Each row has a name. Each piece below is followed by the name of the row it came from, unless a question asks for something else. Each question is about the rows just above it. Places in a row count from 0.

[128 145 144  95 155 144  68 155 144 155] : q_741
[115 122 101 154 143 123  83 123 136 112] : q_615
[128 159 175 141  93 142 144 168 144 121] : q_915
[167 159 143 167  76 135 106 167 167  76] : q_988
How many times does q_741 hold [144]?
3
How many times does q_615 hold [154]?
1
key -> tag
[76] -> q_744
[83] -> q_14
[143] -> q_816
[105] -> q_563
[144] -> q_739
[106] -> q_865
[68] -> q_296
Look up the entry of q_988 at place 6 in the table:
q_865
How many times does q_915 hold [144]?
2
Count of [167] in q_988:
4

[119 146 103 127  67 157] -> q_306
[ 66 110  66  66  66 124] -> q_354
[119 104  88 139 113 148] -> q_215
[113 174 156 127 131 120] -> q_427
[157 109 169 110 111 109] -> q_962
[130 114 114 110 111 109] -> q_19
[119 110 147 138 123 124] -> q_914
Row and place of [147] in the named rows:
q_914, 2
Table of tags by key:
[109] -> q_366
[111] -> q_872
[110] -> q_811
[108] -> q_248
[123] -> q_358
[124] -> q_574
Join q_914 by its entry at place 1:
q_811
Times [114] occurs in q_19:
2
Times [157] occurs in q_962:
1
How many times does q_354 hold [65]?
0

[140 128 136 138 121 184 122 149 129 127 141 127 148 113 132 114 141 104
 130 109 104 115 130 119 143 132 116 128] : q_244
[126 127 121 124 139 119 133 117 129 131 123 130 121 146 109 128 137 148
 134 141 148 139 134 130 123 125 130 119] : q_841
[129 130 127 127 132 130 130 131 132 130 126 125 126 132 115 130 141 129
 135 127 129 135 130 130 129 128 127 128] : q_377
[126 128 140 129 110 141 117 140 129 122 129 122 126 103 161 110 115  98
 105 114  98 115 115 128 133 125 125 148] : q_218
[119 127 129 121 121 108 125 122 129 125 120 122 110 122 150 126 111 129
 110 132 129 131 119 135 119 122 133 144] : q_925
[140 128 136 138 121 184 122 149 129 127 141 127 148 113 132 114 141 104
 130 109 104 115 130 119 143 132 116 148] : q_447
[150 123 132 138 139 205 136 153 115 134 147 140 164 118 126 118 150 111
 156 123 111 107 150 121 140 148 130 123] : q_416
[129 134 129 124 121 119 125 135 134 127 123 117 126 127 126 122 141 117
 125 118 117 135 123 130 133 122 125 136] : q_186
[129 127 127 132 128 152 128 131 126 128 132 130 132 127 126 126 132 123
 130 127 123 123 130 124 133 128 127 123] : q_777
[133 130 132 127 124 141 128 140 129 128 129 122 132 118 132 122 132 117
 125 123 111 107 150 121 140 148 111 119] : q_997
[119 124 119 129 139 130 130 113 129 130 126 135 121 146 115 141 124 154
 135 145 154 135 130 126 119 125 138 115] : q_999
[133 130 132 127 124 127 128 140 129 128 129 122 132 118 132 122 132 117
 125 118 117 127 126 128 133 128 122 136] : q_93
Table of tags by key:
[135] -> q_399
[119] -> q_467
[132] -> q_597
[136] -> q_236
Join q_447 by its entry at place 23:
q_467
Times [133] occurs in q_93:
2
Where do [126 127 121 124 139 119 133 117 129 131 123 130 121 146 109 128 137 148
 134 141 148 139 134 130 123 125 130 119] appear?
q_841
q: [129 134 129 124 121 119 125 135 134 127 123 117 126 127 126 122 141 117
 125 118 117 135 123 130 133 122 125 136]
q_186
q: [126 128 140 129 110 141 117 140 129 122 129 122 126 103 161 110 115  98
 105 114  98 115 115 128 133 125 125 148]
q_218
The row with [129 127 127 132 128 152 128 131 126 128 132 130 132 127 126 126 132 123
 130 127 123 123 130 124 133 128 127 123] is
q_777

[ 89 104 110  86 137  65 109 118  81 148  89 148 168  74  98 108 142 110
 145  70  76 102 121 104 144 130 152  85 134 118] : q_610
[ 80  86 126  86 128  95 143  87 116  64  77 105  65  88 143 124 103 189
  95  75  85 143 143  76 162  89  91  93 131 137] : q_413
[ 80  86 126 132 128  95 126  87 116  64  77 105  65  88 143 124 144 189
  80  75  85  72 162  76 162  89  91  93 131 137] : q_241
key -> tag
[65] -> q_167
[168] -> q_473
[66] -> q_804
[169] -> q_86
Look up the entry of q_610 at place 12 in the table:
q_473
How many times does q_413 hold [143]?
4
q: [ 80  86 126 132 128  95 126  87 116  64  77 105  65  88 143 124 144 189
  80  75  85  72 162  76 162  89  91  93 131 137]
q_241
q: [ 80  86 126  86 128  95 143  87 116  64  77 105  65  88 143 124 103 189
  95  75  85 143 143  76 162  89  91  93 131 137]
q_413

